These are the activations of a small neural network, seen along a few directions. Each row is one input.
In each table, some parts of the input vary, and every possible input appears once, in random order.
A made-up example of a description, with smaller parts first: one of 4 places along a line, together with either a single point or one of 11 places around a ring or (one of 3 separate values, together with one of 8 places around a ring).
Shared parts are said once, and a part with two or three values counts as separate values.
In the rows, 128 means zero.

Other details of the inputs shift rows strongly along three fixed directions, in all tables alike. That doesn't count.
To show where, the next rows are all for the same input, with only those details redrawn:
[142 154 107 159 175 182 119 149 183 127 131  75 185 123]
[117 115 137 114 107 100 127 115  77 140 117 190  80 140]
[ 98  91 179 146 105 144 148 102 171 145 139 126 121 163]
[135 136 113 150 155 149 127 144 130 149 128 128 139 114]
[114 102 142 149 126 129 148 130 110 172 133 164 102 120]
[153 151  74 182 197 171 134 180 122 185 133 120 158  62]
[158 168  70 162 195 169 115 173 129 149 126 107 170  82]
[134 136 112 149 154 148 128 144 129 149 128 128 139 114]

Rows:
r1: [130 154  98  87 126  82 101 136  63 128 114 183 104 120]
r2: [114 145 145 115 130 141 107 121 200 103 134  83 172 166]
r3: [161 151 109 157 160 175 137 142 170  95 139  47 173 102]
r4: [ 93  94 175 132  95 129 152 104 169 150 148 123 133 155]
r5: [101 106 168 113  91 124 138  97 165 119 140 118 141 171]
r6: [104  74 178 149  89 131 165 101 167 122 132 105 111 142]
r7: [113  85 136 144 106 113 156 131 110 140 119 143  95 105]
r8: [152 150 157  64  96 106  91  88 147  55 138 104 141 191]
r9: [106  81 175 132  82 119 165 103 160 129 147 102 118 130]
r10: [109 106 146 149 132 125 138 134 119 178 129 165  94 120]
r11: [118 127 136 111 109 132 120 120 197  69 121  56 174 151]
r12: [119 125 150 148 135 165 129 119 193 122 135  89 160 158]
r13: [162 183  67 100 158 124  89 143  76  88 101 141 144 126]
r14: [152 160 107  68 105  94  90 105  89  26  95 121 113 159]
r15: [125 119 102 167 160 134 158 167 104 216 148 153 129  59]
r16: [158 185  72 102 164 121  80 149  84  95  99 144 136 125]
r17: [170 141 120 115 134 116 117 127  77 124 137 155 104 120]
r18: [111 105 145 149 129 126 142 132 116 176 130 164  96 120]
r19: [152 169 108  56  96  86  96 106  88  34 111 118 121 148]
r20: [116 106 135 117 103  95 138 117  59 153 120 203  72 131]
r21: [108 126 139 119 124 108 121 131 128 152 131 151 115 130]
r22: [114  94 137 135 101 102 162 129 111 150 133 136 104  93]
- Describe the family of inputs behind these rows. => one of 2 separate values, together with either a single point or one of 4 places along a line or one of 6 places along a line
- Changing only the choice among 2 separate values turns r17 into r8. The same change can be made to r10. Which row results? => r21
- Change only the choice among 2 separate values in r7. List by row number the other rows that result. => r11
- Change only the choice among 2 separate values in r13. List by row number the other rows that result. => r5
